These are the activations of a small neural network, seen along a few directions. Each row is one input.
In each table, some parts of the input vary, and every possible input appears once, in random order.
Descriptions start from the smaller parts, as in this example, which fits no table here: one of 4 places along a line, together with either a single point or one of 9 places along a line or (one of 3 separate values, together with one of 8 places around a ring).
Shared parts are said once, and a part with two or three values counts as separate values.

Other details of the inputs shift rows strongly along two fixed directions, in all tables alike. That doesn't count.

Rows:
row 1: [-5.56 -3.42  2.44 -4.34  1.27 -2.14  0.05 -3.42  2.31  5.12  2.88  1.86]
row 2: [-2.52  1.13  1.76  3.26 -4.32 -0.31  2.36 -0.01  5.72 -1.72 -1.11  2.32]
row 3: [ 4.38  2.37 -1.65  0.72  0.04  1.68  0.57  3.90 -2.92 -1.55 -0.95 -3.76]
row 4: [ 0.40 -4.01 -0.95 -5.47  5.17 -0.38 -3.16  1.82 -7.59  2.25  3.64 -2.18]
row 5: [-5.62 -4.07  3.00 -3.86  1.27 -2.71 -0.55 -3.09  2.26  3.63  3.01  2.23]
row 6: [ 4.42  1.43  2.10  0.63  1.49  5.39 -1.11  2.99 -0.47 -2.81  0.03 -0.71]
row 7: [ 5.37  1.96 -1.05  1.63  2.12  2.99 -1.87  1.11 -1.42 -2.98 -0.32 -1.30]
row 8: [ 1.22 -2.40  0.31 -5.81  6.37 -0.33 -2.95  1.34 -6.48  4.04  2.98 -2.35]
row 9: [ 0.55 -2.63  0.74 -7.53  4.30 -2.01 -3.77  0.61 -8.36  0.13  3.70 -1.44]
row 10: [-2.42 -0.11  1.56  4.14 -3.85  1.66  2.74 -0.53  3.61 -0.71 -2.54  3.49]
row 11: [-1.51  2.46 -1.96  4.18 -3.78 -1.87  2.29 -2.04  5.22 -0.75 -2.20  1.24]
row 12: [-1.73  1.58 -2.23  4.87 -4.36 -0.91  2.25 -2.64  3.69 -0.24 -3.06  0.55]
row 13: [-5.95 -2.53 -0.15 -3.17  0.80 -5.93  0.38 -1.59 -0.19  4.95  1.77  0.44]
row 14: [-0.34  1.87 -0.03  4.42 -2.59 -2.50  2.29 -2.33  5.45 -1.47 -2.65  2.73]
row 15: [-0.92  1.34  2.19  5.03 -2.04 -2.93  3.36  0.45  2.35  0.34 -4.45  3.90]
row 16: [ 3.83  2.72 -0.04 -0.60 -0.35  4.55 -0.63  3.48  0.69 -2.69  1.49 -2.63]
row 17: [ 5.71  3.16 -1.94  0.01  1.92  2.37 -0.84  0.92  0.35 -2.33  0.08 -2.45]
row 18: [ 4.39  1.85 -3.33  1.22  1.12  4.21 -0.93  0.91 -2.02 -1.95 -0.63 -2.19]
row 19: [ 4.18  2.49 -0.93  0.06  0.93  0.11 -0.41  4.90 -1.60 -3.56 -0.05 -2.62]
row 20: [ 4.90  2.32 -0.97 -0.20 -0.34  2.11 -2.37  0.07 -2.76 -5.40 -0.69 -1.13]
row 21: [ 4.70  2.39 -2.69  0.79  0.26  1.74 -2.03  2.01  0.02 -4.46  0.74 -2.88]
row 22: [-4.81 -2.70  1.03 -3.80  2.21 -5.87  0.74 -2.09  0.10  5.74  0.85  1.50]
row 23: [ 4.16  1.42 -1.07  1.09  0.05  1.04 -0.09  4.24 -3.03 -3.02 -0.88 -3.34]
row 24: [ 3.73  1.94  2.24 -1.19 -0.70  4.62 -1.51  1.92 -1.98 -5.34 -0.01 -0.52]
row 25: [-2.21  0.69  0.98  3.83 -3.92  2.26  3.48 -0.90  3.75  0.66 -2.71  3.14]
row 26: [-1.08  1.90 -0.21  4.95 -1.94 -0.71  2.41 -3.07  3.91  0.87 -3.38  2.82]
row 27: [-1.60  1.27 -0.07  4.52 -2.96 -1.63  4.46  0.10  1.53  1.36 -4.11  2.76]
row 28: [ 0.50 -4.15 -2.94 -5.14  4.85  1.05 -4.95 -1.12 -5.89  1.33  4.40 -2.55]
row 29: [ 4.38  1.40 -2.98  1.54 -0.38  2.63 -2.04  1.43 -1.45 -3.88 -0.24 -3.55]
row 30: [-6.95 -5.06  1.34 -2.86 -1.01 -1.82 -0.97 -3.01  0.27  3.61  3.07  0.70]
row 31: [-6.90 -4.46  0.81 -3.39 -0.97 -1.27 -0.42 -3.42  0.26  5.21  3.00  0.32]
row 32: [-5.85 -4.12  2.78 -3.28  1.45 -0.91 -0.37 -3.64  0.64  6.07  2.23  2.53]
row 33: [-0.86  1.95  1.91  3.73 -2.12 -4.17  3.59  0.69  4.03 -0.43 -3.89  3.10]
Description of these inputs: one of 3 separate values, together with either a single point or (one of 2 separate values, together with one of 5 places around a ring).
Q: Changing only the choice among 3 separate values turns row 27 into row 18. The same change can be made to row 15. Which row results?
A: row 7
Q: Which other rows does row 17 become when the choice among 3 separate values takes its other values? List them by row number.
A: row 1, row 22
Q: A walk changes only the place on the ring of 5. It starts at row 23 and steps to row 19. List the rest of the walk in order.
A: row 33, row 15, row 4
Q: Which other rows does row 26 become when the choice among 2 separate values takes its other values? List them by row number.
A: row 7
Q: Which other rows does row 26 become when the choice among 3 separate values takes its other values? List them by row number.
A: row 8, row 32

Rows:
row 34: [-0.63  1.66  0.09  1.19 -1.38 -5.49  2.73  0.64  2.24  0.33 -2.26  0.98]
row 35: [-0.36  2.37 -0.74  6.60 -3.65  3.98  5.15  2.50  5.20  2.04 -3.49 -0.17]
row 36: [ 4.85  0.27 -1.32 -1.85  2.88  5.96 -2.97 -0.15 -3.38 -1.51  1.89 -2.10]
row 37: [-5.49 -2.67 -1.07 -2.88 -0.98 -3.43 -0.94 -4.93  2.84  2.37  2.70  0.40]
row 38: [-5.32 -2.75  0.03 -2.12 -0.52 -7.47  0.95 -0.87 -2.12  3.30  0.54  1.50]
row 39: [-4.49 -2.61 -1.41 -1.03  2.20 -4.22 -0.86 -4.51  1.83  5.20  1.44  1.22]
row 40: [ 6.47  2.74 -1.74  1.62 -0.74  7.04 -2.00  2.60 -3.17 -5.40 -1.01 -3.21]
row 41: [ 0.30 -3.89  2.23 -6.63  3.83  2.42 -4.83  1.27 -6.54 -0.42  4.37 -1.69]
row 42: [ 0.80  2.94  0.66  5.71 -3.37 -1.74  4.31  2.00  0.02 -1.87 -6.23  2.73]
row 43: [ 4.82  0.90 -3.50 -1.99  2.74  0.69 -3.02  1.97 -1.94 -1.85  2.33 -5.28]
row 44: [ 1.66  2.55 -1.09  7.07 -2.22  1.09  2.92 -1.18  3.02 -0.78 -4.77  2.21]
row 45: [-0.95  0.94 -2.51  2.60 -2.18 -3.24  1.55 -1.58  3.96 -0.25 -1.33  0.08]
row 46: [ 0.84 -2.32 -2.16 -7.14  3.84  0.88 -5.41 -1.00 -2.97  0.37  6.16 -5.04]
row 47: [ 1.32  3.34  3.20  3.63 -2.28  1.15  2.52  0.33  5.98 -3.21 -2.61  3.61]
row 48: [-4.73 -4.07 -1.21 -0.69  1.84 -2.79 -0.13 -5.14 -0.55  5.38  0.59  2.44]
row 49: [ 0.13  3.67  1.95  5.78 -2.99  1.81  7.13  4.92  3.74  1.93 -4.81  0.66]
row 50: [-4.44 -2.94  1.69 -1.41  2.46 -5.16  1.26 -2.74 -1.97  5.65 -0.57  3.00]
row 51: [ 5.03  0.26  2.79 -2.33  3.15  5.10 -2.72  2.37 -3.08 -2.55  1.81 -0.85]
row 52: [ 6.74  2.27 -3.03  2.37  0.66  4.73 -1.62  3.42 -4.36 -4.11 -1.71 -3.65]
row 53: [ 3.36 -1.75  2.38 -5.00  4.71  4.32 -3.43  1.32 -4.40 -1.05  3.47 -0.70]
row 54: [-5.94 -4.54 -1.82 -0.63 -0.13 -3.43 -0.30 -4.25 -1.91  4.02  0.01  1.65]
row 55: [ 0.85  3.14  1.09  6.24 -3.48 -1.83  4.24  2.07  0.16 -1.93 -6.36  2.29]
row 56: [ 2.89 -2.01 -1.05 -4.47  4.38  4.65 -4.60 -1.33 -4.87  0.92  3.92 -2.69]
row 57: [-7.44 -4.84  4.53 -3.95 -0.25  1.11  1.26 -0.20  2.39  6.55  3.48  1.88]
row 58: [-2.48 -0.37 -0.61  2.67 -3.69  1.11  0.96 -2.86  1.05 -0.78 -2.08  2.06]
row 59: [-1.11  1.48 -0.13  2.35 -1.43  0.42  0.53 -3.16  4.74  0.30 -0.72  1.53]
row 60: [ 5.65  2.29 -0.34 -2.29  5.06  0.19 -1.71  3.74 -3.30 -0.20  0.53 -2.65]
row 61: [ 6.46  2.41  1.68  0.25 -0.07  6.27 -1.32  4.68 -2.96 -6.59 -1.09 -1.15]
row 62: [ 1.96  4.01 -1.87  6.35 -1.91 -0.05  2.74 -0.68  5.48 -1.36 -4.11  1.73]
row 63: [ 6.77  3.11 -3.80  2.13 -0.44  2.92 -1.48  4.27 -2.81 -5.32 -0.24 -4.75]
row 64: [-6.23 -4.04 -2.60 -1.44 -1.00 -5.52 -0.57 -3.59 -0.72  3.23  1.88  0.52]
row 65: [-1.67  0.43  0.68 -0.20  1.50 -4.79  1.67 -0.82  1.30  3.26 -1.45  2.43]
row 66: [ 1.01  3.54  2.93  3.73 -4.20 -0.16  2.51  1.30  6.25 -4.82 -2.63  1.71]
row 67: [ 4.33  0.99  1.28 -3.98  2.04  2.39 -2.51  3.15 -0.70 -4.38  2.78 -2.73]
row 68: [-6.71 -3.98  2.54 -3.43 -1.45 -3.81 -0.64 -2.18  0.27  0.95  2.83  2.56]
row 69: [-2.87  0.23 -0.98  2.26 -4.54 -0.86  0.59 -2.08  2.18 -1.43 -0.23  0.47]
row 70: [-7.08 -4.20  0.67 -2.53 -1.17  2.17  0.90 -2.31  2.55  7.51  3.06  0.25]
row 71: [-1.28  0.94  3.66  1.01 -0.87 -0.53  0.89 -1.13  4.67 -0.47 -0.55  3.18]
row 72: [ 2.20 -2.48 -0.13 -5.89  7.10 -0.48 -2.62  1.27 -7.62  3.21  2.61 -1.52]
row 73: [-5.27 -2.70 -0.41 -2.73  1.14 -2.08 -1.39 -5.78  2.55  4.19  2.67  1.97]
row 74: [-0.46  2.74 -1.40  4.90 -6.11  0.71  2.18 -0.74  3.66 -4.06 -2.43  1.05]
row 75: [ 1.82 -1.54 -0.79 -6.80  5.41 -3.54 -3.14  2.29 -5.14  1.70  3.84 -4.30]
row 76: [ 7.42  4.37 -1.13  1.51  0.01  0.89  0.16  6.78 -4.00 -5.31 -1.80 -3.80]
row 77: [-2.76  0.12  2.76  1.43 -3.92 -1.39  1.09  0.33  2.42 -2.74 -0.45  2.15]
Q: Changing only one part turns row 35 into row 70. The same change can be made to row 64. Which row results?
A: row 74
Q: Changing only one part turns row 66 into row 43. The same change can be made to row 47. Which row results?
A: row 62
Q: What is each input in this table made of?
A: one of 4 places along a line, together with either a single point or (one of 2 separate values, together with one of 5 places around a ring)
Q: Which other rows agree with row 38 in the place on the line of 4? List them by row number.
A: row 34, row 42, row 49, row 50, row 55, row 60, row 65, row 72, row 75, row 76
Q: Which other rows does row 41 become when the choice among 2 separate values takes its other values? List them by row number.
A: row 61
Q: Which other rows does row 64 become when the choice among 2 separate values takes its other values? List them by row number.
A: row 63
